A small network was shown many inputs. Here are its activations along a few directions, one row for each input.
Each table varies a few parts of the input and shows all the possible inputs, shuffled.
Descriptions start from the smaller parts, as in this example, which fits no table here: one of 4 places along a line, together with either a single point or one of 9 places along a line or (one of 2 separate values, together with one of 8 places around a ring).
Shared parts are said once, and a part with two or three values counts as separate values.
In the rows, zero is written as 128.

Other details of the inputs shift rows strongly along two fixed directions, in all tables alike. That doesn't count.

Table:
x1: [ 87 157 116 145  69  82 152 104 183 145  76 143 181 151  94]
x2: [210 101 186  97 201 140  72 206  12 116 171 186  82  77 173]
x3: [ 70 175 123 150  84 122 136 117 194 165  68 125 179 135 116]
x4: [ 69 184 107 143  75 159 143 109 182 152  63 103 144 147  95]
x5: [176 110 120  72 139 212  71 114 140  55 121 170  93  70 180]
x6: [155  65 168 151 208  54 179 135  94 209 204  57 106 160 113]
x7: [ 58 167 114 128  89 128 158 123 180 150  92 111 205 143 139]
x8: [152  69 141 169 199  72 185 122  82 188 223  50  83 162  91]
x9: [191  90  99  93 124 152  88  97 130  27 153 204 106  77 156]
x10: [ 93 164  92 118 118 141 132  92 147 130 143 125 114 183 110]
x11: [186 126 166 123 109 151  59 203  60  57  75 199 126  48 163]
x12: [138  80 140 162 202 103 162 127  86 186 209  18  58 182 103]
x13: [176 100 133  79 147 174  65 124 152  70 126 193 127  60 202]
x14: [ 70 173  87 157  64 131 135  97 175 121  79 105 133 174  83]
x15: [194  84 126  75 132 134  82 112 142  49 134 212 128  76 179]
x16: [163  76 150 192 194  66 163 116  96 204 199  64  57 156  67]
x17: [ 58 176  99 120  80 165 164 114 169 137  88  89 171 154 119]
x18: [ 58 207 136 129  72 117 156 192  80 141  80 150 211 150 120]
Description of these inputs: one of 3 separate values, together with either a single point or one of 5 places around a ring.
Changing only the choice among 3 separate values turns x2 into x11. The same change can be made to x9. Which row results?
> x16
Which other rows does x6 become when the choice among 3 separate values takes its other values? List them by row number.
> x1, x15

Table:
x19: [201  73 173 121 197 127 118 135 113 164 156 112  83  89 142]
x20: [131 111 107  94 108 131 118 104 159  83 117 149 127 136 142]
x21: [121 145 130 134 103 132  91 148 121 105 100 175 135 104 133]
x22: [117 143 122 156 109  99 169 115 128 163 116 100 129 156  73]
x23: [142 116 122 124  84 134 138 125 133  73  91 128 134 111 120]
x24: [132 132 135 126 118 127  99 117 166 114 108 171 147  99 149]
x25: [ 99 132 126 161 115  78 153 127 120 146 133  90 146 173 100]
x26: [ 85 168 125 129 136 123 137 130 115 163 144 100 135 188 121]
x27: [ 84 159 131 161 125 131 152 160 114 181 115  90 142 140 109]
x28: [117 148 117 104 112 181 110 130 124  88 111 123 133 119 151]
x29: [ 83 151 141 142 125 123 152 160 103 177 116  84 147 149 111]
x30: [122 153 109 123 118 161  95 132 131  90 123 147 127 126 157]
x31: [129 113 107  94 101 157 132 102 162  87 108 130 125 120 136]
x32: [122 115  94 125 109 167 120 105 168  89 118 120 128 105 144]
x33: [ 98 138  99 117 140  93 183  98 132 162 185 142 157 166 105]
x34: [138 140 130 113 103 150 112 150 114 112  86 156 133  96 125]
x35: [ 87 158 133 161 129 104 137 161 110 179 127 108 142 156 116]
x36: [ 92 176 125 145 140 125 132 119 125 175 148 126 113 175 103]
x37: [128 150 122  92 108 178 122 128 127  91 103 138 121 125 142]
x38: [125 155 117 121 117 184 105 119 134  99 113 149 112 108 132]
x39: [105 161 138 138 126  93 139 149 105 188 119 133 136 165  96]
x40: [133 112 118 136  91 136 126 128 129  71 101 112 143 104 129]
x41: [194 100 154 115 198 131  96 137  78 141 180 129  55 130 138]
x42: [139 119  99 102 106 155 121  93 163  98 110 144 120 113 125]
x43: [ 84 152 141 143 127  98 138 160 101 174 124 104 152 166 117]
x44: [148 130 134 106 117 119 105 119 157 118 100 173 151 109 148]
x45: [136 124 141  98 113 122 116 128 157 106  96 160 156 117 159]
x46: [120 144 130 134 102 159 106 148 124 108  90 155 133  88 126]
x47: [120 153 109 123 115 188 110 131 133  93 113 127 124 110 150]
x48: [ 91 140 108 147 132 104 142  92 162 170 150 119 119 170  97]
x49: [152 123 114 132  91 106 113 116 132  81 102 162 133 121 114]
x50: [136 124 141  98 110 148 130 127 159 110  88 140 152 100 153]
x51: [183 100 145 106 202 130 131 141  58 131 220 152  92 118 147]
x52: [100 148 145 152 140 122 154 117 160 197 124 108 142 135 107]
x53: [ 87 128 111 131 130 127 161 104 151 163 142  71 133 164 111]
x54: [190  69 153 167 173  95 106 131  94 120 173 119  66 107 117]
x55: [143 122 106 123  97 103 149 120 110  71 143 185 169 108 125]
x56: [125 123 136 110 116 124 104 129 155 102 104 145 168 111 169]
x57: [191 101 152 115 193 157 111 135  81 144 168 111  54 114 132]
x58: [110 135 131 149 110  76 165 125 123 148 124 105 136 180  91]
x59: [103 137 118 180 115 111 167 128 132 154 127  74 134 146  93]
x60: [126 136 136 105  98 128 109 158 112  96  89 163 145 122 143]
x61: [ 94 153 147 130 121 120 164 158 105 180 108  99 136 155 102]
x62: [103 138 117 179 117  84 153 128 130 151 136  94 137 163  99]
x63: [122 117  93 125 111 140 106 105 167  85 127 140 131 121 151]
x64: [128 151 122  92 110 153 108 129 126  87 110 158 127 143 148]
x65: [190  67 154 168 172 121 120 131  96 123 164  98  62  91 110]
x66: [129 126 129 129 117 158 118 130 166 112  99 129 156  85 161]
x67: [181  59 141 139 194 144 114 109 121 138 184  99  50  99 128]
x68: [184  82 161 120 193 105 132 170  42 142 201 156 107  97 143]
x69: [127 120 137 110 116 150 118 130 156 107  98 124 162  93 162]
x70: [137 130 125  96 123 116 141 122 136 107 140 196 187  96 158]
x71: [107 139 107 127 132  96 148  94 153 173 144 121 122 180  96]
x72: [ 87 129 111 130 133 101 147 105 149 159 150  91 137 181 116]
x73: [183  71 167 144 202 112 103 146 117 151 172 107  94  97 169]
What is each input in this table made of?
> one of 5 separate values, together with either a single point or (one of 2 separate values, together with one of 5 places around a ring)
Changing only the choice among 5 separate values turns x72 into x43. The same change can be made to x63. Which row results?
> x35
Changing only the choice among 5 separate values turns x45 into x20. The same change can be made to x66. Which row results?
> x32
Which other rows does x31 become when the choice among 5 separate values takes its other values? List them by row number.
> x23, x37, x50, x61
